Each row below holds a small network's activations on one record, seen along a few directions.
Each row is followed by the record's values for the fields SEF, BOMUT, LUF, NEFE.
[2.01,3.17,4.53,-3.07,-2.44,3.27,0.05,2.83,0.03,-0.29,-3.01,-0.62,0.74,0.56,3.04,0.12,2.34,-4.51,-0.51,-2.15,-0.71,2.36,1.71,-0.31,-3.03,4.09,1.53,-3.02] : SEF=vuve BOMUT=dor LUF=kep NEFE=nuru
[-4.22,2.20,-2.27,-1.51,-0.76,0.42,2.98,-2.46,-3.11,1.81,-3.40,-1.70,1.19,-3.74,2.88,-1.15,-0.40,3.37,-1.66,-1.46,-1.39,-1.54,1.72,-4.58,2.37,-2.68,0.52,1.18] : SEF=pagig BOMUT=dor LUF=zepe NEFE=telu
[3.22,-3.14,-1.84,0.59,1.72,2.63,-1.81,-1.49,-3.07,-5.10,2.11,-1.91,2.44,-4.89,2.98,-1.56,1.25,-1.23,2.78,-1.41,0.86,4.60,-1.37,-2.78,-4.47,-0.09,0.18,-1.97] : SEF=dut BOMUT=dor LUF=zepe NEFE=telu
[1.70,-5.32,1.29,-1.07,-0.11,-1.29,2.11,2.22,1.07,-4.78,1.47,0.68,-0.93,-2.51,-3.52,0.36,-0.29,-4.59,2.00,-3.29,-2.97,0.15,0.98,-1.03,-1.35,-0.76,4.90,-0.99] : SEF=dut BOMUT=dor LUF=kep NEFE=telu
[-1.69,-0.40,0.62,-1.29,-5.37,0.82,-0.62,-0.66,1.14,0.15,-3.37,-3.41,-1.30,-4.27,1.57,1.29,-3.00,-0.11,-3.40,1.04,1.68,-4.96,-0.40,-1.66,1.90,-0.49,-0.15,-2.88] : SEF=pagig BOMUT=dor LUF=zepe NEFE=telu
[-1.58,-0.44,6.18,2.12,-1.05,0.57,-1.30,-5.17,3.70,-0.95,0.08,0.91,-2.61,-0.10,3.67,-0.15,1.12,-0.17,-0.85,-0.01,-0.14,2.62,0.20,3.82,-2.30,-3.51,-2.01,0.85] : SEF=pagig BOMUT=finas LUF=kep NEFE=telu
[0.13,3.04,-3.21,-1.56,1.24,1.93,-1.64,-0.66,2.69,3.63,-0.93,0.04,1.70,4.03,-4.16,-3.61,0.96,-0.26,-0.56,6.54,-0.67,-3.49,1.88,0.11,-0.17,2.87,-0.84,-1.86] : SEF=vuve BOMUT=dor LUF=kep NEFE=nuru
[-0.12,1.34,0.16,-3.13,3.76,-1.53,-1.37,1.29,0.29,-1.08,2.53,3.22,-1.81,0.00,-5.26,1.35,4.93,3.18,-0.75,1.26,-1.57,0.32,3.03,-3.44,1.10,2.52,2.90,-1.37] : SEF=vuve BOMUT=dor LUF=zepe NEFE=nuru
[-5.52,-0.41,0.42,1.22,-2.21,0.93,-0.27,3.23,-1.88,-0.72,-2.22,-1.71,-0.70,-3.22,-0.11,2.18,0.74,-2.06,-1.55,3.03,1.59,-0.49,0.54,1.39,0.23,-3.97,1.22,1.42] : SEF=pagig BOMUT=dor LUF=kep NEFE=telu
[1.34,0.69,-0.40,-2.61,-2.20,-3.87,0.39,-0.83,-1.78,-2.06,2.42,-6.07,-2.55,3.43,1.16,1.54,-2.81,0.02,-1.49,1.60,-4.82,2.43,2.89,-0.08,0.39,-0.83,-0.45,1.26] : SEF=pagig BOMUT=dor LUF=kep NEFE=nuru
[5.16,-1.48,0.03,0.51,-2.33,-4.54,-0.12,-0.02,2.67,3.32,-1.08,-1.01,-1.21,-0.48,2.86,1.76,-2.74,0.68,-0.22,-0.52,0.24,1.47,1.69,-2.68,-0.03,-2.78,-2.45,1.44] : SEF=pagig BOMUT=dor LUF=kep NEFE=telu
[2.53,-1.85,3.64,-0.06,1.59,2.37,1.63,-1.44,-4.56,-2.16,-0.06,-3.84,-0.99,-1.05,-2.56,0.91,-1.16,1.16,-0.88,0.17,3.89,-0.30,-0.76,1.65,-0.93,0.18,-0.49,4.85] : SEF=pagig BOMUT=finas LUF=kep NEFE=telu
[-0.38,-1.34,-2.93,0.87,-2.46,-2.99,0.24,-3.60,-2.24,-0.63,1.12,-2.27,0.14,0.80,-3.58,-3.44,-0.04,-0.29,6.73,0.62,-1.33,-2.26,-1.26,-2.63,-1.71,-3.40,2.61,2.75] : SEF=dut BOMUT=dor LUF=kep NEFE=telu
[5.30,-2.68,-5.51,5.67,-0.41,-1.60,2.56,-0.07,3.67,-2.30,-0.24,-1.01,-0.70,1.42,-1.16,-1.13,-0.65,1.60,5.65,0.37,-2.56,-1.27,1.16,3.12,-2.70,-0.38,-1.41,3.64] : SEF=dut BOMUT=finas LUF=kep NEFE=nuru
[1.25,-3.51,-2.95,0.75,0.79,0.89,-0.82,-2.82,-3.43,-3.51,0.43,1.69,-1.84,4.39,0.10,-0.08,3.31,2.33,-3.02,4.63,1.66,-1.63,1.79,-0.79,-2.05,-1.15,-2.04,-0.46] : SEF=pagig BOMUT=finas LUF=kep NEFE=nuru
[0.92,1.18,-0.19,2.26,1.21,-3.04,0.66,1.54,-2.14,-0.39,-1.96,-1.07,2.41,3.53,-1.49,-2.00,2.97,1.75,-0.60,3.36,2.99,-3.00,3.95,0.08,-6.79,-0.27,1.44,0.21] : SEF=vuve BOMUT=finas LUF=kep NEFE=telu
[0.91,1.72,-1.03,-6.03,1.66,-3.99,1.09,0.78,-1.33,-1.01,-2.56,-1.03,-0.01,-1.43,-0.06,-4.59,1.93,0.97,0.14,0.56,1.37,-0.53,-4.16,-2.39,0.74,-3.66,0.27,-5.15] : SEF=dut BOMUT=dor LUF=zepe NEFE=telu
[-1.74,3.04,-3.60,-0.85,2.79,-1.21,0.17,-1.68,0.42,-2.19,-1.63,-3.95,-2.86,-1.26,-0.91,-1.04,-1.61,2.47,-1.16,0.93,2.29,-3.34,0.09,-4.54,-3.64,2.02,1.57,1.55] : SEF=vuve BOMUT=dor LUF=zepe NEFE=telu
[0.08,1.26,2.99,-1.15,-1.15,-0.58,4.46,3.60,4.66,0.96,-0.71,0.78,-4.60,-1.04,0.13,-5.86,0.82,3.30,4.54,2.79,-0.67,-1.07,-0.39,-1.21,-0.22,-2.15,0.63,-2.52] : SEF=dut BOMUT=dor LUF=kep NEFE=telu
[0.99,4.58,5.19,-0.07,3.51,2.08,-1.33,-2.98,2.92,-3.07,3.15,-2.82,-1.55,-1.99,1.57,4.59,-1.44,3.14,2.30,0.90,-3.18,2.36,0.93,-1.02,2.74,-2.08,-0.91,1.61] : SEF=pagig BOMUT=dor LUF=zepe NEFE=nuru
[2.26,2.37,-2.64,-0.01,1.96,-2.95,-1.74,5.47,-1.62,1.49,1.63,-0.10,1.61,2.56,-0.35,-1.22,1.76,-2.96,0.47,1.84,-2.14,-5.05,-1.33,-0.77,-1.61,1.60,-1.46,-1.36] : SEF=vuve BOMUT=dor LUF=kep NEFE=nuru
[4.69,-0.50,1.49,2.14,-2.68,-1.85,-2.39,1.29,3.04,2.66,0.60,0.70,0.37,-2.48,2.29,3.70,-3.43,-1.69,0.72,2.21,-1.35,-1.11,1.77,-2.90,-2.47,-3.91,-1.01,4.01] : SEF=pagig BOMUT=dor LUF=kep NEFE=telu
[-0.85,4.57,-0.85,3.49,2.92,-0.23,-3.07,-0.99,-3.11,3.04,1.28,5.91,3.68,0.93,-1.95,-1.38,-0.19,0.74,-3.26,-1.24,0.77,-6.82,-3.00,-0.85,-1.48,3.49,0.34,-1.22] : SEF=vuve BOMUT=finas LUF=zepe NEFE=nuru
[-3.64,-1.74,3.47,6.09,7.02,-3.28,0.59,-0.51,6.41,1.50,0.92,0.31,-0.62,1.26,-1.21,-3.69,1.27,-0.26,-2.62,1.40,-2.07,2.71,-0.52,-1.15,-3.60,0.74,0.77,0.84] : SEF=vuve BOMUT=finas LUF=kep NEFE=telu
[0.97,-1.28,5.40,2.47,0.91,6.65,-0.99,1.07,-0.75,0.91,1.78,2.91,-5.05,-5.38,0.41,0.72,-2.89,3.18,-1.30,-3.12,1.71,-3.22,2.24,2.38,3.00,-0.19,-1.62,-1.81] : SEF=pagig BOMUT=finas LUF=zepe NEFE=nuru
[-1.21,3.73,3.63,1.64,0.34,5.21,-2.88,0.89,3.51,-2.90,-0.40,-0.72,-1.96,-1.11,2.23,-4.11,1.86,1.61,4.49,0.15,0.12,0.74,-4.02,-2.95,0.40,-3.17,-2.09,-0.51] : SEF=dut BOMUT=dor LUF=zepe NEFE=nuru
[4.15,-3.56,-4.93,-0.51,-1.15,-0.54,-0.82,4.00,-0.41,1.08,-6.28,0.60,-2.26,-3.50,2.03,-1.37,2.18,-1.42,4.26,-2.30,-0.51,1.83,2.04,0.29,-2.23,-0.59,3.21,-1.06] : SEF=dut BOMUT=dor LUF=kep NEFE=telu
[0.26,0.29,1.24,-0.11,1.75,1.96,-2.14,-3.52,-2.72,-1.00,-1.08,5.93,-3.66,0.10,-2.28,2.70,-1.57,2.55,-4.00,-1.05,1.20,-1.76,2.41,3.73,3.42,1.78,0.33,-6.45] : SEF=pagig BOMUT=finas LUF=zepe NEFE=nuru

Which values does each new row have?
[1.88,3.06,0.66,2.93,-1.03,-0.19,3.52,1.36,-3.54,2.64,-0.62,-4.27,-0.91,2.87,1.22,-1.04,0.98,-1.06,-3.12,-1.96,1.54,0.42,2.51,0.50,-1.44,3.81,-0.99,-3.60] : SEF=vuve BOMUT=finas LUF=kep NEFE=nuru
[5.03,-0.50,-1.63,-0.65,3.48,-0.43,0.77,-0.39,-0.79,-0.86,-1.61,1.80,1.98,-1.58,-1.87,-1.26,2.21,-1.26,4.77,-0.92,1.21,1.33,-0.42,-3.81,2.64,-3.04,5.26,-6.65] : SEF=dut BOMUT=dor LUF=zepe NEFE=telu
[1.04,0.40,-2.31,3.39,1.36,-1.65,-1.63,2.87,7.13,0.96,-1.22,-1.40,-4.07,-1.86,-0.66,-4.27,-0.52,0.39,4.88,1.79,-0.81,2.70,1.13,-3.45,-2.19,-3.31,0.63,-0.15] : SEF=dut BOMUT=dor LUF=kep NEFE=telu
[6.99,0.76,-0.45,3.44,3.87,-0.05,-1.82,-2.99,-1.93,-0.42,-0.55,2.38,1.66,-2.53,-2.80,-4.19,-1.17,-2.33,1.69,-1.37,0.09,-1.08,-1.85,0.98,-3.94,-3.22,3.88,0.69] : SEF=dut BOMUT=finas LUF=kep NEFE=telu
[-1.15,1.73,2.40,-1.55,-2.75,-1.25,-1.78,-1.13,-0.64,-2.29,-1.01,-1.93,-0.36,-2.58,4.81,-0.77,0.76,4.12,0.71,-2.22,-0.75,-2.32,-2.51,-2.26,2.21,-0.47,-2.26,3.81] : SEF=pagig BOMUT=dor LUF=zepe NEFE=telu
[-2.35,0.60,-3.88,0.24,-1.35,-7.34,1.49,3.33,0.90,0.17,-0.31,2.57,1.88,-2.36,-0.57,-1.31,-0.14,-2.79,2.06,-0.86,-0.16,-2.76,-0.50,0.03,0.31,3.88,0.01,3.04] : SEF=vuve BOMUT=dor LUF=kep NEFE=telu
[0.93,-0.02,-2.26,-2.45,1.12,-0.69,0.56,1.17,-0.87,0.53,3.03,-0.34,2.19,2.71,0.34,-0.24,2.24,-4.34,-0.87,3.23,4.84,-3.93,2.96,-1.49,-3.19,-2.98,0.30,-2.69] : SEF=vuve BOMUT=dor LUF=kep NEFE=telu
[-2.11,2.59,-1.64,0.90,1.64,1.45,1.26,-0.11,0.55,4.96,1.64,-3.09,-0.53,-0.56,-1.74,-4.23,-0.33,-5.08,-0.09,-1.08,3.16,-5.92,0.97,-2.73,2.71,1.34,-0.14,-2.01] : SEF=vuve BOMUT=dor LUF=kep NEFE=telu
[1.59,1.55,1.71,-3.39,-0.48,1.52,0.10,2.79,-1.38,1.76,1.57,-3.68,-0.08,5.17,1.20,0.88,-2.17,-3.25,-0.63,2.38,-1.17,0.55,2.67,0.77,-2.39,1.53,0.61,-1.56] : SEF=vuve BOMUT=dor LUF=kep NEFE=nuru
[1.94,2.46,-7.24,4.70,3.43,-0.50,-4.69,-4.34,0.06,-0.32,-3.32,0.60,-2.22,2.08,-2.58,0.89,4.05,-0.12,4.87,0.75,0.13,0.85,-1.55,2.25,-4.09,-2.25,0.19,-1.53] : SEF=dut BOMUT=finas LUF=kep NEFE=nuru
[1.26,-1.62,0.42,-1.30,-0.32,-0.73,1.18,-0.12,-2.37,1.32,0.23,-2.05,0.27,-3.39,0.52,2.00,0.74,-3.63,-3.78,1.01,-1.16,-2.89,1.61,-2.59,3.25,-2.49,-1.76,-1.82] : SEF=pagig BOMUT=dor LUF=kep NEFE=telu
[1.33,-1.01,1.80,4.75,1.57,-4.61,1.71,-2.90,4.25,-0.83,2.65,0.57,-2.12,-0.99,3.08,-0.97,-1.98,1.79,-0.88,0.04,0.13,2.05,3.21,1.57,-0.73,-3.70,-1.10,2.36] : SEF=pagig BOMUT=finas LUF=kep NEFE=telu
[0.52,-2.43,-2.97,1.67,-4.45,-2.33,0.50,-2.10,-3.49,1.77,1.98,2.70,0.13,3.66,-0.22,1.29,1.28,2.04,-4.34,0.45,0.11,-1.36,-0.45,1.60,-0.89,-1.28,-0.69,-2.55] : SEF=pagig BOMUT=finas LUF=kep NEFE=nuru
[2.43,-2.33,0.55,0.82,1.22,-2.97,-0.09,-5.03,2.63,-0.74,-3.26,-0.41,1.18,-0.50,-3.37,-4.81,2.18,-1.08,3.89,-0.44,-0.55,5.86,0.12,3.83,-1.36,1.19,1.77,-3.45] : SEF=dut BOMUT=finas LUF=kep NEFE=telu
